[[  8 -13   7   1   0   2  18   1   5   8  19   7]
 [  4   2   5  14  14  14  -3  14  -6  -4  -3   5]
 [-39  26 -40   1 -14 -18 -23 -13 -28 -31 -23 -40]
 [  9 -13   7  -2  -3  -1  18  -2   8  10  19   7]
 [-66  53 -67   5 -21 -29 -38 -20 -45 -50 -37 -67]
 [-12  12 -11   2  -1  -2 -14  -1 -10 -11 -14 -11]
 [-65  51 -66   5 -21 -29 -37 -19 -44 -49 -37 -65]]	7

[[-24  -3   4   8  28  24  -9  -8   6 -17 -20  -5  17  -6]
 [-11  -3  -5   5  18  -1 -36  -6   6  -9 -14  25  10  24]
 [-20  -3   2  13  23  22 -12  -2   8 -10 -11  -2  13  -7]
 [-49  -3   3  23  17   6 -30  13   4 -14 -12 -17  13   8]
 [-30  -3 -23  11  50   7  -4   2  16  22 -28 -18  24  14]
 [ -2  -3  -3   6  37  23 -24  -3  12  19  -8   1   8   0]
 [-20  -3   3  12  25  21  -8  -5  12 -10 -17   7  13  -8]
 [-23  -3 -12  16  19  18 -28 -18   9 -18  -2   0  15  20]
 [-17  -3   0  13  24  24 -13  -7  16 -12 -14   3  10 -11]
 [-17  -3  15  -3  33  27 -11  -7  26 -27  -7 -17  12  -9]
 [-13  -3   2  10  27  27  -9  -7  15  -4 -16   6  16  -5]
 [-22  -3   4  11  20  25 -11  -7  13 -13 -21   1  16  -7]]	-6

[[-19   2  23  16  -8 -36 -29  26  57  17 -26 -42 -16  32  23]
 [-19  -8   8  19  24  21  10 -11 -24 -37 -34 -19  10  37  48]
 [-18  -7  11  21  23  18  -1 -22 -34 -37 -22  -1  37  46  37]
 [-18   6  23   7 -33 -30  27  44  -4 -45 -18  32  22 -24  -9]
 [-18   4  23  11 -20 -36   1  44  28 -22 -43 -10  35  19 -17]
 [-18  -5  14  22  21  12 -15 -30 -39 -26  -4  40  46  38   8]
 [-19  15  18 -18 -37  29  35 -30 -31  24   9 -26   6  35  -7]
 [-19 -10   1  16  23  24  17   9 -11 -25 -35 -35 -28  -6  21]
 [-19   0  21  19   1 -28 -37 -17  27  53  19 -22 -41 -23  15]
 [-18   0  20  20   3 -26 -38 -23  19  53  38 -15 -40 -30   7]
 [-18  20  16 -32 -20  40  16 -41  -2  30 -21 -12  35  -6 -69]]	23

[[-41  23  11  -4 -23 -18  62  40 -27]
 [ 32  29  19 -26 -43 -60  18 -13 -41]
 [ -9 -23  25 -14 -37 -12  -5  28  10]
 [-32 -22   7 -16 -34 -57  19   1 -43]
 [-61  10   9  -9 -41   9  -6  21 -25]
 [  0 -44  34   0 -18 -55  14  40   1]
 [-40 -31  14  22   6  -2  -1  14  -1]]	-27

[[-11   4 -14  -4   7   9 -20   9 -13  22]
 [ 25  22   6  -1  -6  -4 -25  14  -4  -6]
 [  7  -7 -11  27 -40  17 -17  -3   2 -31]
 [ 34  23  51 -12   9 -29 -18   6  21  -9]
 [ 10  12 -27 -18  24 -69  34  -1  -2   9]
 [  8  -7 -22  10  -6   4  -6  10 -10   5]
 [-13  26  37   0   9  13  20 -16  20  29]
 [ -3  25  26   0  16   6   4 -14   8   6]
 [ -4   4   0  -1   3  -2  -4   5   2   1]
 [-17  15   1   0  18  11 -12 -10   0  24]
 [ 19  10  12 -11  28 -34 -20  18  -6  14]]	22

[[ 53 -43  16 -29 -40  56 -56]
 [-11 -23  35 -57 -23  12 -15]
 [ 62  -7  53  60  38 -45  60]
 [ 13 -40  35  22  14  -5  31]
 [ 18  55  -4  37 -24 -13  31]
 [-15  39   5 -55   7 -11   7]
 [-30 -23 -32  12  -9  35  -7]
 [-60   3  59  59 -11 -60  40]
 [-38  38  50 -30   6 -19 -10]
 [  7 -59  53  50  43  19  -5]
 [ 41 -28 -15  41 -27 -44 -40]]	-56

[[ -9  22  13  22 -36  28 -40  25  -2  32 -40]
 [-53  59 -47 -16  -8  -7 -22  12  37  -2  -3]
 [ 60  13  51  44  36   4 -68 -24 -13 -37  13]
 [ 56  -8 -48   8 -19  56  33  -7   5  37  40]
 [  5  27  20  -7  55 -35  67  30  58   7 -24]
 [ 10   3  -4  24 -31 -15 -26 -62   1  38 -14]
 [  2  57  15  36 -32  21  24 -42 -48  -2  21]
 [-46  -7 -16  11 -34 -25 -25 -49 -19 -11  28]
 [ 26 -22  20 -39  26  20 -19  52  15 -15  15]
 [-36 -17 -35  47 -38 -26 -23 -33   6   0  19]
 [ -4  33  32   1  -4   2  18   2 -31  44   6]]	-40

[[-33  15   2 -15  16   5 -13   8 -40  26  -9  28  26  17]
 [-25  19  15  -3  -9   6  -3  12 -51  12  -4  13  -2  -7]
 [-33   5  16 -30   1  19  14  33 -11  13   1  -2  -6 -10]
 [-23  28  -5 -16  14  -1 -20  22 -30  43 -10  21   1   6]
 [-10  30 -20 -35  -4   3 -12  41 -29 -24  -5   7  12 -12]
 [-30  16   1 -15   9   7  -8  13 -39  20  -8  23  17   7]
 [-17   4  -1 -14 -22  11  -2  27 -44   0   4  23   5   2]
 [-25   1  14 -26  -9  14  25  33  -2  29  33  23   9  -7]
 [-38  23  15  -5  12  25  41   1 -33  -5   2 -12  11 -54]]	17

[[  3   3  -4  62   5  -6   0  -9  -8  -7   5]
 [  1 -13   5 -63 -10  -2   0  18  28  27  -7]
 [  1 -14   2 -63 -10  -4   0  17  28  27  -7]
 [  2 -13   3 -60 -10  -4   0  16  27  26  -6]
 [  1 -15  -2 -54  -8  -5   0  15  26  25  -5]
 [  1 -14  -4 -47  -7  -7   0  13  24  23  -4]
 [  1 -14   3 -65 -10  -2   0  19  29  28  -7]]	5
---
array([ 19,  48,  -1, -49]): 48
array([ 21,  -5,  49, -28]): -5
array([-23, -68,   4, -30]): -68
array([  6,  23, -62,  -6]): 23
array([ 36, -11,  10,  61]): -11
array([ 21, -50, -64,  -5]): -50
array([ 6,  4, 41, 50]): 4
